Read these off the table that follows. Rows and columns are numbered from 0.
1) Read off the entry just right of the smallest entry.
2) Read off the entry at row 2, column 0.
3) Read off the entry at row 1, column 1.
4) Read off the entry just right of the largest entry.
5) Read off the entry directly below 146.
6) Read off the entry at row 0, column 2.
7) Read off the entry in row 0 and column 1.
8) Read off the entry just right of 146.
[[120 128 124 114 134 146 101 136]
 [125 128 131 142 143 112 127 127]
 [130 138 135 141 142 155 137 126]]
1) 136
2) 130
3) 128
4) 137
5) 112
6) 124
7) 128
8) 101

a =
[[124 127 124 134 120 129 103 144 111 131 130 127 126 138 131 140]
 [121 129 129 129 129 116 109 143 120 118 129 113 129 139 127 141]
 [130 142 139 128 136 128 112 147 122 126 125 114 121 139 119 136]
 [129 143 132 140 123 124 112 144 111 117 130 121 131 131 128 136]
 [127 137 134 137 128 123 113 133 102 119 121 128 131 133 122 136]
 [124 145 134 143 125 126 115 130 111 118 133 124 133 147 121 126]]
What is the bottom-left entry?
Answer: 124
The first entry in reading order -> 124
What is the entry directly above the smallest entry?
Answer: 111
What is the 5th entry from the end, reading row by row?
Answer: 124
The second-last entry, reading row by row is 121
The 1st entry on the diagonal from the top-right corner is 140
The largest entry in the first row -> 144
What is the largest entry in the last row?
Answer: 147
What is the 2nd smallest entry?
Answer: 103
What is the last entry, reading row by row?
Answer: 126
What is the minimum?
Answer: 102
What is the third entry on the main diagonal?
Answer: 139
What is the entry directly above 145?
Answer: 137
The third entry on the diagonal from the top-right corner -> 139
The second entry on the diagonal from the top-right corner -> 127
What is the fourth-last entry, reading row by row?
Answer: 133
The fifth entry, reading row by row is 120
What is the bottom entry of the column that holds the smallest entry?
Answer: 111
The entry just left of 114 is 125
The entry directly below 109 -> 112
What is the entry just left of 116?
Answer: 129
The last entry in the row that holds the smallest entry is 136
What is the entry just right of 102?
Answer: 119
The entry just left of the smallest entry -> 133
What is the 4th entry, reading row by row?
Answer: 134

x = ((109, 149, 130, 135, 104, 135, 126, 108, 143, 139, 138), (107, 157, 112, 129, 141, 107, 134, 123, 108, 112, 127), (121, 131, 139, 142, 145, 120, 144, 142, 113, 131, 119), (147, 105, 147, 124, 133, 157, 124, 135, 149, 125, 132), (111, 152, 114, 129, 142, 110, 136, 123, 108, 111, 128), (136, 123, 114, 106, 135, 129, 149, 111, 119, 111, 149), (131, 125, 133, 151, 136, 132, 106, 140, 137, 116, 108), (115, 142, 133, 124, 113, 126, 121, 124, 138, 147, 125), (136, 119, 140, 146, 141, 137, 109, 143, 139, 113, 113), (151, 102, 144, 125, 140, 152, 121, 137, 145, 119, 129), (125, 134, 131, 119, 136, 110, 113, 137, 131, 147, 101), (141, 114, 139, 136, 138, 141, 114, 138, 142, 114, 121), (114, 153, 115, 115, 123, 111, 114, 119, 133, 135, 121))
The entry just right of the centre entry is 106
The entry just left of the centre entry -> 136
Read off the entry just left of the smallest entry.
A: 147
Read off the smallest entry.
A: 101
Read off the entry at the centre.
A: 132

m =
[[140 130 130 145]
 [122 120 126 120]
 [136 139 112 153]
 [110 136 112 113]
 [122 117 133 121]
 [138 120 154 129]
 [111 135 114 113]
 [132 140 120 110]
 [117 117 145 132]
 [138 132 117 146]
 [120 115 148 130]
 [135 119 153 126]
 [128 125 122 129]
 [126 119 148 128]
 [123 139 110 126]
 [142 129 137 118]]
Indices start at 0.
The entry at row 0, column 1 -> 130
The entry at row 0, column 0 is 140
The entry in the bottom-right corner: 118
The entry at row 1, column 0 -> 122
Read off the entry at row 2, column 2.
A: 112
The entry in the bottom-left corner: 142
Read off the entry at row 0, column 2.
A: 130
Read off the entry at row 2, column 0.
A: 136
Read off the entry in the top-right corner.
A: 145
The entry directly below the largest entry: 114
Read off the entry directly above the largest entry.
A: 133
The entry just right of the largest entry is 129
Read off the entry just left of 137.
A: 129
